These are the activations of a small neural network, seen along a few directions. Each row is one input.
In each table, some parts of the input vary, and every possible input appears once, in random order.
A made-up example of a description, with smaller parts first: one of 5 places around a ring, together with either a single point or one of 11 places along a line or (one of 3 separate values, together with one of 6 places along a line).
Shared parts are said once, and a part with two or three values counts as separate values.
(in the rows, 128 means zero)

Other details of the inputs vary at random and push rows far along two fixed directions, the same in every table; ignore that.

Table:
row 1: [132 165  91  74 149 121 107 178  70  79  98]
row 2: [125  49  63 131 182 170 195 230 109 146 164]
row 3: [157 187 144  86 146 189 101 195 117  80  90]
row 4: [131 185 187 142 100 150  88  65 172 123 122]
row 5: [139 166  96  75 148 117 116 180  70  75 102]
row 6: [119 150 142 127  86  63 126  52 142 122 110]
row 7: [123  81  96 145 167 251 147 244 133 147 170]
row 8: [ 96  83 143 191 121 211 136 122 182 176 188]
row 9: [140 161 109  74 161 124  98 184  77  86  97]
row 10: [132 182 192 143  92 146  91  68 173 121 117]
row 11: [162 192 139  87 150 189  96 194 116  86  96]
row 12: [111  42 119 183 136 136 165 107 160 183 190]
row 13: [108 162 140 129  93  75  97  50 130 128 128]
row 14: [123  43  71 131 190 183 168 226 107 149 166]
row 15: [101  44 118 187 120 138 157 112 143 176 202]
row 16: [137 169  85  64 157 119 124 171  77  88  94]
row 17: [122 149 143 123  87  67 129  54 139 126 115]
row 18: [117 155 146 135  83  68 109  53 131 118 124]
row 19: [125 154 161 135 101  74  96  51 137 126 127]
row 20: [126 149 159 139 100  74  95  49 135 121 124]
row 21: [122 148 155 133 101  80  89  48 133 129 125]
row 22: [149 168 138 100 174 166 117 172  53 118  47]
row 23: [158 158 115  71 176 119 114 182  93  88  89]
row 24: [112  38 122 184 130 133 168 113 161 181 185]
row 25: [140 174 193 142  80 139  92  74 177 126 111]
row 26: [142 165  91  70 150 111 133 179  81  79  88]
row 27: [145 169  90  65 156 116 132 173  77  84  97]
row 28: [ 92  43 109 180  99 130 174 120 139 171 196]
row 29: [ 83  55  88 179 120 132 171 103 149 179 190]
row 30: [147 153 121  73 146 115 113 192  79  79  90]
row 31: [136  83  95 147 162 245 157 250 135 147 174]
row 32: [103  43 111 181 123 120 183 111 166 177 173]
row 33: [111  79 132 194 114 206 136 133 186 187 190]
row 34: [130 153 147 129 112  66 124  55 154 134 111]
row 35: [120  83 136 197 109 197 142 134 185 186 193]
row 36: [118 148 154 138 101  78  86  48 136 126 121]
row 37: [133 149 195 159 102 112 123  52 116 156  69]
row 38: [120  56  60 130 189 171 192 228 112 149 168]
row 39: [152 149 121  72 145 117 114 189  76  78  90]
row 40: [ 98  38 126 187 107 128 160 118 148 168 185]
row 41: [ 92  53 102 183 110 135 168 111 137 174 207]
row 42: [127 181 181 141  99 152  78  63 173 128 116]
row 43: [138 170  98  72 148 117 117 182  71  80 105]
row 44: [129 146 163 135  93  73 100  54 135 124 123]
row 45: [149 154 115  80 152 118 109 187  77  76  92]
row 46: [121 157 138 126 120  71 111  48 153 139 112]
row 47: [162 192 128  87 146 184  84 198 118  98  91]
row 48: [106  50 102 180 136 130 180 106 160 184 189]
row 49: [150 157 110  70 177 123 105 180  93  93  85]
row 50: [123 152 137 130 118  71 111  45 152 134 109]
row 51: [129 144 155 134 118  77  94  45 152 132 109]
row 52: [107  57  63 133 157 172 182 237  90 136 180]
row 53: [145 179 182 147  85 140  90  78 178 132 119]
row 54: [156 191 141  86 153 192  98 191 116  82  94]
row 55: [141 180 186 145  88 142  90  74 175 128 118]
row 56: [134 173 194 141  83 143  94  72 176 121 109]
row 57: [109  38 122 188 130 130 165 112 164 177 181]
row 58: [133 153 190 163 109 115 122  50 115 159  76]
row 59: [108  33 127 184 124 128 168 115 165 176 175]
row 60: [115 154 153 129  78  65 113  58 134 122 121]
row 61: [118 161 140 126  93  65 124  52 141 128 118]
row 62: [116  48  79 137 167 175 171 240  95 138 175]
row 63: [119 161 134 128  99  69 119  44 138 124 120]
row 64: [135 147 165 132 111  70 107  56 154 132 111]
row 65: [131 149 145 133 111  65 123  52 153 129 108]
row 66: [157 149 123  69 163 114 121 190  96  86  79]
row 67: [140 164  99  64 145 109 137 185  83  83  86]
row 68: [140 173  90  66 157 114 131 177  81  85  97]
row 69: [130  34  84 130 176 175 183 236 109 143 159]
row 70: [170 184 141  87 132 176  99 207 120  91  85]
row 71: [106  41 111 177 124 124 186 114 163 181 178]
row 72: [ 94  52  97 178 113 129 185 112 147 177 192]
row 73: [132 172  86  65 158 117 122 175  81  90  93]
row 74: [ 84  51  97 181 113 139 159 111 137 177 203]
row 75: [121  81 140 197 102 193 145 138 186 184 188]
row 76: [150 163  93  66 175 117 122 173  91  93  84]
row 77: [143 164 101  72 141 116 121 183  69  77 100]
row 78: [167 183 143  85 133 180 102 205 122  87  85]
row 79: [131 154 141 131 117  68 119  46 152 130 112]
row 80: [157 170 143 101 172 162 127 173  53 114  51]
row 81: [127  43  74 137 190 179 175 229 109 142 166]
row 82: [131 175 197 140  86 144  94  71 175 120 112]
row 83: [129 148 153 127 105  62 126  55 157 133 105]
row 84: [117 148 150 132  78  66 112  57 132 117 119]
Description of these inputs: one of 4 places along a line, together with either a single point or one of 5 places along a line or (one of 3 separate values, together with one of 5 places around a ring).
The inputs of row 72 and row 16 match in every part but the place on the line of 4. If row 64 is changed in the same way as row 72 into row 16, which row does it become? -> row 49
Which other rows does row 79 become when the place on the line of 4 takes its other values? List them by row number. -> row 32, row 50, row 65
Start at row 47 and move only the place on the line of 5, one step at a time. The first step leads to row 33. Which rows follow, in order? -> row 7, row 42, row 8

Table:
row 85: [123 134 140 141 105 124 124 106 154 140 142]
row 86: [127 113 132 140 108 102 132 101 140 132 138]
row 87: [135 152 132 119 136 151 105 142 119 113 112]
row 88: [117  43  98 161 143 165 175 190 145 167 187]
row 89: [113 116 140 144 113 110 127  97 120 131 141]
row 90: [134 146 108 106 136 125 125 133 109 114 115]
row 91: [129 116 155 151 129 116 148  90 134 156  94]
row 92: [127 129 135 136 109 112 128 102 155 143 140]
row 93: [106 125 131 146 114 112 119  97 116 143 140]
row 94: [116 122 130 139 123 110 122  92 129 146 136]
row 95: [134 119 120 109 147 126 134 149 106 113 123]
row 96: [134 158 124 112 138 145 124 141 122 116 121]
row 97: [137 117 141 144 124 112 122  98 147 140 134]
row 98: [125 129 138 145 131 120 126  96 144 146 137]
row 99: [137 145 141 110 119 140 110 154 127 107 116]
row 100: [127 130 136 139 113 116 136 102 155 138 142]
row 101: [116  70  81 132 180 170 162 206 117 148 152]
row 102: [122 131 141 147 123 129 115 100 143 148 137]
row 103: [126 144 112 112 117 120 125 146 102 105 121]
row 104: [122 146 118 109 119 121 130 146 103 104 125]
row 105: [132 142 117 102 129 120 134 141 116 107 121]
row 106: [128 133 136 146 106 127 125 106 154 136 141]
row 107: [133 143 118 103 140 118 135 142 132 107 113]
row 108: [137 154 128 111 129 137 126 149 128 109 122]
row 109: [121 120 126 144 124 113 124  91 130 142 135]
row 110: [113  30  88 164 163 166 177 181 141 163 177]
row 111: [128  93  95 129 168 165 148 194 114 146 148]
row 112: [123 132 141 146  99 140 120 108 155 132 140]
row 113: [130 143 120 109 146 122 124 132 105 115 115]
row 114: [115  69 101 169 150 179 156 169 135 165 175]
row 115: [129 122 151 145 122 125 123 101 146 137 139]
row 116: [129 124 170 160 110 146 132  99 129 152 103]
row 117: [137 142 144 112 134 147 111 144 120 106 115]
row 118: [123 120 123 138 107 109 134 100 141 134 140]
row 119: [124 102 135 152 120 140 143 134 150 141 158]
row 120: [141 133 142 120 139 127 143 133  92 130  81]
row 121: [142 152 114 111 140 132 122 138 123 119 115]
row 122: [147 145 132 115 128 129 117 151 127 108 116]
row 123: [150 140 126 111 133 117 123 148 128 111 114]
row 124: [117 117 133 146  98 104 128 105 127 129 142]
row 125: [143 142 140 115 131 145 105 144 120 106 111]
row 126: [120 145 120 117 137 125 121 137  93 113 120]
row 127: [111 123 127 151 115 115 121  96 117 139 139]
row 128: [142 144 137 115 120 142 111 153 127 103 115]
row 129: [142 145 135 110 127 128 117 153 127 112 118]
row 130: [137 131 126 103 139 112 119 137 106 114 113]
row 131: [130 151 135 115 136 150 104 144 119 118 113]
row 132: [129  99 150 166 128 153 154 127 126 165 119]
row 133: [124 110 139 135 130 103 125  96 151 141 128]
row 134: [122  65  88 129 167 163 176 213 127 132 156]
row 135: [111 127 118 146 107 120 129  98 121 138 143]
row 136: [123 120 124 139 118 109 135 100 158 135 133]
row 137: [108 125 128 140  96 108 130 105 128 135 146]
row 138: [104  77 106 162 137 196 162 167 141 157 179]
row 139: [131 136 143 127 131 129 140 137  80 127  86]
row 140: [131 143 120 110 157 122 125 134 122 116 108]
row 141: [120 135 136 147 109 148 119 101 148 139 139]
row 142: [118 133 145 141  98 137 118 108 155 136 141]
row 143: [116 126 124 137 130 119 138  93 152 140 135]
row 144: [144 148 122 116 148 126 115 137 119 121 111]
row 145: [137 141 143 110 131 143 104 146 120 111 112]
row 146: [129 121 150 143 119 122 116 102 145 142 137]
row 147: [116 125 123 135 126 115 131  94 151 146 133]
row 148: [113 119 138 144 100 106 133 104 127 128 145]
row 149: [132 142 116 101 137 115 129 145 132 113 111]
row 150: [137 146 142 112 123 144 117 152 127 102 118]
row 151: [130 153 136 117 139 153 111 142 119 113 116]
row 152: [128 113 133 140 119 101 132 101 158 133 130]
row 153: [124  92  79 125 166 163 160 187 122 135 143]
row 154: [134 120 145 148 120 125 117 102 145 138 136]
row 155: [150 139 148 124 143 131 139 139 105 135  81]
row 156: [120 150 114 111 129 129 128 137  97 111 123]
row 157: [124 112 140 137 133 107 132  95 150 136 130]
row 158: [137 136 125 104 130 112 132 144 114 105 118]
row 159: [119 149 112 109 125 125 121 139  95 116 121]
row 160: [146 137 133 106 144 118 115 142 121 119 112]
row 161: [126 138 124 110 116 111 121 149 100 107 121]
row 162: [132 128 131 142 111 114 130 102 155 139 139]
row 163: [117 114 135 146 110 109 122  98 119 132 138]
row 164: [136 142 116 112 154 120 119 134 122 116 104]
row 165: [146 138 134 109 147 122 122 140 121 114 114]
row 166: [138 153 120 108 143 134 128 138 123 119 119]
row 167: [134 156 123 110 135 142 117 143 122 121 119]
row 168: [142 131 122 107 139 113 120 135 107 109 111]
row 169: [125 135 130 147 116 136 124  99 148 143 141]
row 170: [124 132 130 138 120 121 127  97 148 150 139]
row 171: [116 126 124 136 119 120 137  92 134 139 142]
row 172: [116 129 127 135 111 110 127  84 136 145 138]
row 173: [129 156 128 110 128 154 112 145 122 117 118]
row 174: [145 141 131 108 136 119 128 149 128 110 118]
row 175: [136 154 131 117 145 140 116 140 118 117 116]
row 176: [126 134 127 110 128 114 115 141  94 111 117]
row 177: [132 153 134 111 122 150 121 151 129 105 121]
row 178: [132 141 115 100 126 116 128 144 114 112 119]
row 179: [122 114 136 135 106  99 130 101 140 136 139]
row 180: [123 115 137 135 118  98 131 101 158 137 131]
The inputs of row 111 and row 94 match in every part but one. If row 98 is changed in the same way as row 111 into row 94, which row does it become? -> row 113
The inputs of row 146 and row 145 match in every part but one. If row 154 is changed in the same way as row 146 into row 145, which row does it become? -> row 125
The inputs of row 175 and row 140 match in every part but one. If row 129 is changed in the same way as row 175 into row 140, which row does it become? -> row 180
Describe the family of inputs behind these rows. -> one of 6 places along a line, together with either a single point or (one of 3 separate values, together with one of 5 places around a ring)
Which other rows does row 143 become when the choice among 3 separate values takes its other values? List them by row number. -> row 147, row 153
Start at row 115 and move only the place on the ring of 5, one step at a time. The first step leads to row 119. Which rows follow, in order? -> row 108, row 96, row 175
Which other rows does row 178 become when the choice among 3 separate values takes its other values? List them by row number. -> row 105, row 118
Which other rows does row 164 become when the place on the line of 6 takes its other values? List them by row number. -> row 87, row 109, row 114, row 127, row 144
